These are the activations of a small network on made-up records, seen along a few directions, one row for each record.
After each row come some of the record's fields: Fivi, Vufi, Veseb, Koz, Garu, Boka.
Not every record has every field; a missing one is written missing.
The largest differences between rows may come from other fields.
In the rows, zero is written as 500.
Random noise pushes rows far along 2 fixed directions. That doesn't count. These rows show it; they differ only by the noise:
[376 663 348 368 274 269 444 737 511 555 666 537 643 382 489 481 516 389]
[449 553 269 352 390 324 670 702 359 470 490 562 537 590 571 502 469 439]
[494 585 312 643 406 408 354 616 712 340 766 674 605 291 449 489 578 554]
[472 564 286 483 401 363 534 662 515 409 610 613 565 461 518 497 517 492]

[680 356 553 755 718 780 566 216 462 387 267 490 377 684 433 537 381 654]
Fivi=y1, Vufi=k3, Veseb=s2, Koz=m2, Garu=w1, Boka=h3
[391 616 313 626 331 464 386 568 498 505 566 627 572 463 419 521 494 407]
Fivi=y5, Vufi=k3, Veseb=s1, Koz=m1, Garu=w2, Boka=h2
[543 500 354 682 585 629 376 477 570 470 579 675 495 534 540 563 501 477]
Fivi=y5, Vufi=k3, Veseb=s1, Koz=m2, Garu=w2, Boka=h2
[540 456 483 536 496 577 535 390 416 509 426 511 456 618 500 438 437 488]
Fivi=y2, Vufi=k3, Veseb=s1, Koz=m2, Garu=w1, Boka=h1
[504 461 560 309 550 516 609 619 248 664 244 449 403 829 627 488 378 393]
Fivi=y5, Vufi=k3, Veseb=s1, Koz=m2, Garu=w1, Boka=h1
[378 631 634 457 306 453 380 444 526 722 488 317 514 342 343 503 443 479]
Fivi=y4, Vufi=k1, Veseb=missing, Koz=missing, Garu=missing, Boka=missing
[454 566 414 559 394 488 342 592 453 545 531 575 581 504 500 475 451 418]
Fivi=y5, Vufi=k3, Veseb=s1, Koz=m2, Garu=w1, Boka=h1
[597 353 476 621 699 671 433 406 457 495 348 583 350 775 490 598 425 502]
Fivi=y4, Vufi=k3, Veseb=s2, Koz=m1, Garu=w2, Boka=h2
[486 452 342 568 520 554 658 451 499 330 438 555 408 518 505 523 454 631]
Fivi=y4, Vufi=k1, Veseb=missing, Koz=missing, Garu=missing, Boka=missing
[512 443 417 647 547 570 480 401 477 444 485 556 410 448 456 482 482 486]
Fivi=y2, Vufi=k1, Veseb=missing, Koz=missing, Garu=missing, Boka=missing
[530 479 357 390 541 511 577 575 411 502 472 602 479 667 549 571 478 439]
Fivi=y5, Vufi=k3, Veseb=s2, Koz=m1, Garu=w2, Boka=h2
[450 600 697 339 433 519 434 483 387 840 381 280 544 603 460 467 362 324]
Fivi=y1, Vufi=k3, Veseb=s1, Koz=m2, Garu=w1, Boka=h1
[571 487 429 504 520 458 360 585 690 413 719 611 534 301 527 416 584 583]
Fivi=y3, Vufi=k1, Veseb=missing, Koz=missing, Garu=missing, Boka=missing
[328 606 561 308 293 303 476 519 334 725 462 326 537 418 493 442 397 400]
Fivi=y1, Vufi=k1, Veseb=missing, Koz=missing, Garu=missing, Boka=missing
[529 450 573 534 533 579 458 357 596 460 477 396 504 426 458 487 469 575]
Fivi=y1, Vufi=k1, Veseb=missing, Koz=missing, Garu=missing, Boka=missing
[509 508 626 450 496 533 758 415 459 478 326 362 464 572 561 431 434 545]
Fivi=y2, Vufi=k3, Veseb=s1, Koz=m1, Garu=w1, Boka=h1
[493 429 519 518 497 574 528 453 500 450 428 530 461 585 534 534 473 534]
Fivi=y5, Vufi=k3, Veseb=s2, Koz=m1, Garu=w1, Boka=h3
[609 476 542 623 577 516 399 458 626 453 550 575 505 382 522 479 590 577]
Fivi=y3, Vufi=k4, Veseb=missing, Koz=missing, Garu=missing, Boka=missing
[527 478 628 324 589 571 643 495 411 464 461 446 464 598 545 502 554 569]
Fivi=y3, Vufi=k3, Veseb=s3, Koz=missing, Garu=w2, Boka=h2
[424 471 758 436 510 509 509 441 572 549 528 412 560 448 475 438 524 563]
Fivi=y2, Vufi=k3, Veseb=s2, Koz=m1, Garu=w1, Boka=h3
[508 493 539 329 661 479 702 537 300 575 412 439 401 836 632 516 488 416]
Fivi=y1, Vufi=k3, Veseb=s1, Koz=m1, Garu=w2, Boka=h2
[599 439 634 656 649 577 485 351 655 384 446 512 458 410 487 498 537 628]
Fivi=y2, Vufi=k4, Veseb=missing, Koz=missing, Garu=missing, Boka=missing
[682 446 376 636 659 546 512 511 636 280 570 679 440 492 500 523 569 693]
Fivi=y5, Vufi=k2, Veseb=missing, Koz=missing, Garu=missing, Boka=missing
[475 585 554 612 546 493 204 491 798 481 735 643 531 366 452 467 598 484]
Fivi=y2, Vufi=k3, Veseb=s1, Koz=m1, Garu=w2, Boka=h2
[571 534 614 620 466 573 418 402 726 455 569 489 550 287 381 473 590 597]
Fivi=y3, Vufi=k3, Veseb=s3, Koz=missing, Garu=w2, Boka=h2
[485 577 667 523 374 476 539 465 643 437 574 464 569 192 432 457 567 580]
Fivi=y3, Vufi=k4, Veseb=missing, Koz=missing, Garu=missing, Boka=missing
[456 570 469 652 447 498 474 420 462 564 428 485 483 569 418 495 433 430]
Fivi=y1, Vufi=k3, Veseb=s1, Koz=m1, Garu=w2, Boka=h2
[503 551 594 443 670 528 265 563 647 624 710 467 446 461 478 561 599 446]
Fivi=y4, Vufi=k1, Veseb=missing, Koz=missing, Garu=missing, Boka=missing
[539 526 623 553 510 540 523 459 556 523 449 442 473 427 467 537 505 551]
Fivi=y5, Vufi=k4, Veseb=missing, Koz=missing, Garu=missing, Boka=missing
[549 470 443 567 650 549 323 502 633 502 667 657 463 581 508 529 506 418]
Fivi=y1, Vufi=k3, Veseb=s1, Koz=m1, Garu=w2, Boka=h2
[545 465 492 436 532 502 756 508 384 466 349 491 440 578 570 553 454 539]
Fivi=y5, Vufi=k4, Veseb=missing, Koz=missing, Garu=missing, Boka=missing
[582 492 426 536 477 439 658 500 454 363 495 533 498 487 493 440 482 582]
Fivi=y2, Vufi=k2, Veseb=missing, Koz=missing, Garu=missing, Boka=missing
[600 477 344 596 546 541 346 535 680 449 705 620 499 405 462 520 565 553]
Fivi=y5, Vufi=k1, Veseb=missing, Koz=missing, Garu=missing, Boka=missing
[335 724 743 345 219 350 389 597 547 782 542 285 657 226 398 497 494 367]
Fivi=y5, Vufi=k4, Veseb=missing, Koz=missing, Garu=missing, Boka=missing
[479 596 768 391 371 398 403 509 617 593 576 349 574 299 373 424 506 515]
Fivi=y2, Vufi=k2, Veseb=missing, Koz=missing, Garu=missing, Boka=missing
[493 522 577 602 358 537 612 372 470 497 372 287 541 338 417 396 430 568]
Fivi=y2, Vufi=k1, Veseb=missing, Koz=missing, Garu=missing, Boka=missing
[515 516 423 662 431 539 494 429 475 515 437 515 481 546 429 544 491 499]
Fivi=y5, Vufi=k3, Veseb=s2, Koz=m1, Garu=w2, Boka=h2
[536 461 430 293 722 521 580 600 356 623 462 489 349 754 613 587 561 439]
Fivi=y5, Vufi=k1, Veseb=missing, Koz=missing, Garu=missing, Boka=missing
[572 423 598 685 719 623 279 420 591 474 570 513 435 562 487 609 577 526]
Fivi=y4, Vufi=k4, Veseb=missing, Koz=missing, Garu=missing, Boka=missing
[504 495 490 675 431 489 439 437 608 399 543 574 564 295 470 494 567 562]
Fivi=y3, Vufi=k4, Veseb=missing, Koz=missing, Garu=missing, Boka=missing
[544 444 540 558 620 493 576 495 615 378 569 593 547 387 542 475 636 659]
Fivi=y3, Vufi=k4, Veseb=missing, Koz=missing, Garu=missing, Boka=missing
[572 392 523 465 607 507 722 562 412 449 492 587 476 632 621 401 537 590]
Fivi=y3, Vufi=k3, Veseb=s1, Koz=m2, Garu=w1, Boka=h1
[435 554 655 220 596 471 297 701 486 744 697 488 471 665 558 525 526 297]
Fivi=y4, Vufi=k3, Veseb=s1, Koz=m1, Garu=w2, Boka=h2
[506 429 251 523 549 514 409 613 378 532 496 689 451 757 546 559 459 337]
Fivi=y5, Vufi=k3, Veseb=s1, Koz=m1, Garu=w2, Boka=h2

Which values does each new row have?
[552 471 763 618 546 577 545 324 574 469 383 380 443 397 428 481 484 601]
Fivi=y2, Vufi=k4, Veseb=missing, Koz=missing, Garu=missing, Boka=missing
[613 419 419 765 588 637 355 462 605 314 585 701 460 514 530 478 515 594]
Fivi=y5, Vufi=k3, Veseb=s1, Koz=m2, Garu=w1, Boka=h1
[670 450 501 768 518 579 574 342 634 189 557 565 494 331 402 413 514 759]
Fivi=y2, Vufi=k2, Veseb=missing, Koz=missing, Garu=missing, Boka=missing
[440 605 584 403 286 392 545 567 555 458 574 441 593 290 426 476 509 573]
Fivi=y5, Vufi=k2, Veseb=missing, Koz=missing, Garu=missing, Boka=missing
[499 460 358 562 462 546 628 354 314 493 306 455 410 598 450 555 409 558]
Fivi=y4, Vufi=k1, Veseb=missing, Koz=missing, Garu=missing, Boka=missing
[507 403 363 356 572 445 621 687 410 469 447 512 469 614 641 530 469 427]
Fivi=y5, Vufi=k1, Veseb=missing, Koz=missing, Garu=missing, Boka=missing
[559 508 709 287 493 382 712 524 499 480 450 344 495 457 568 423 517 577]
Fivi=y2, Vufi=k2, Veseb=missing, Koz=missing, Garu=missing, Boka=missing
[508 489 583 372 506 499 405 513 487 700 477 374 453 562 467 518 433 434]
Fivi=y4, Vufi=k1, Veseb=missing, Koz=missing, Garu=missing, Boka=missing
[540 542 437 464 489 505 629 557 506 411 495 612 510 492 569 422 505 567]
Fivi=y3, Vufi=k3, Veseb=s1, Koz=m2, Garu=w1, Boka=h1
[539 519 419 488 507 448 596 531 446 488 427 516 519 497 513 521 537 465]
Fivi=y3, Vufi=k4, Veseb=missing, Koz=missing, Garu=missing, Boka=missing
[473 498 469 555 423 481 735 389 261 483 252 395 509 558 480 529 361 491]
Fivi=y1, Vufi=k4, Veseb=missing, Koz=missing, Garu=missing, Boka=missing
[548 434 387 385 670 542 575 562 341 540 323 577 405 827 550 519 430 374]
Fivi=y2, Vufi=k3, Veseb=s1, Koz=m1, Garu=w2, Boka=h2
[531 493 639 412 509 442 523 545 544 463 611 433 484 481 540 493 622 605]
Fivi=y5, Vufi=k2, Veseb=missing, Koz=missing, Garu=missing, Boka=missing
[431 487 384 393 374 422 679 490 295 544 271 446 444 562 495 450 466 518]
Fivi=y3, Vufi=k1, Veseb=missing, Koz=missing, Garu=missing, Boka=missing
[414 515 483 387 334 438 554 453 340 655 418 402 467 497 483 518 454 453]
Fivi=y5, Vufi=k1, Veseb=missing, Koz=missing, Garu=missing, Boka=missing
[432 590 477 335 423 322 597 632 588 374 596 526 577 373 550 420 556 534]
Fivi=y2, Vufi=k2, Veseb=missing, Koz=missing, Garu=missing, Boka=missing
[511 425 406 569 458 539 696 452 441 337 376 548 473 578 591 442 501 565]
Fivi=y3, Vufi=k3, Veseb=s1, Koz=m1, Garu=w1, Boka=h1
[439 489 355 520 501 492 364 581 420 574 506 575 416 539 512 524 492 389]
Fivi=y5, Vufi=k1, Veseb=missing, Koz=missing, Garu=missing, Boka=missing
[541 461 614 508 580 502 558 414 570 407 478 515 486 424 542 494 517 572]
Fivi=y2, Vufi=k4, Veseb=missing, Koz=missing, Garu=missing, Boka=missing
[620 430 404 651 601 558 453 473 473 419 441 615 474 516 490 520 527 519]
Fivi=y3, Vufi=k4, Veseb=missing, Koz=missing, Garu=missing, Boka=missing
[411 639 595 453 367 377 492 484 437 676 430 324 605 399 452 513 439 395]
Fivi=y1, Vufi=k4, Veseb=missing, Koz=missing, Garu=missing, Boka=missing
[452 479 263 509 492 473 621 483 262 534 296 482 413 673 442 543 398 405]
Fivi=y1, Vufi=k1, Veseb=missing, Koz=missing, Garu=missing, Boka=missing
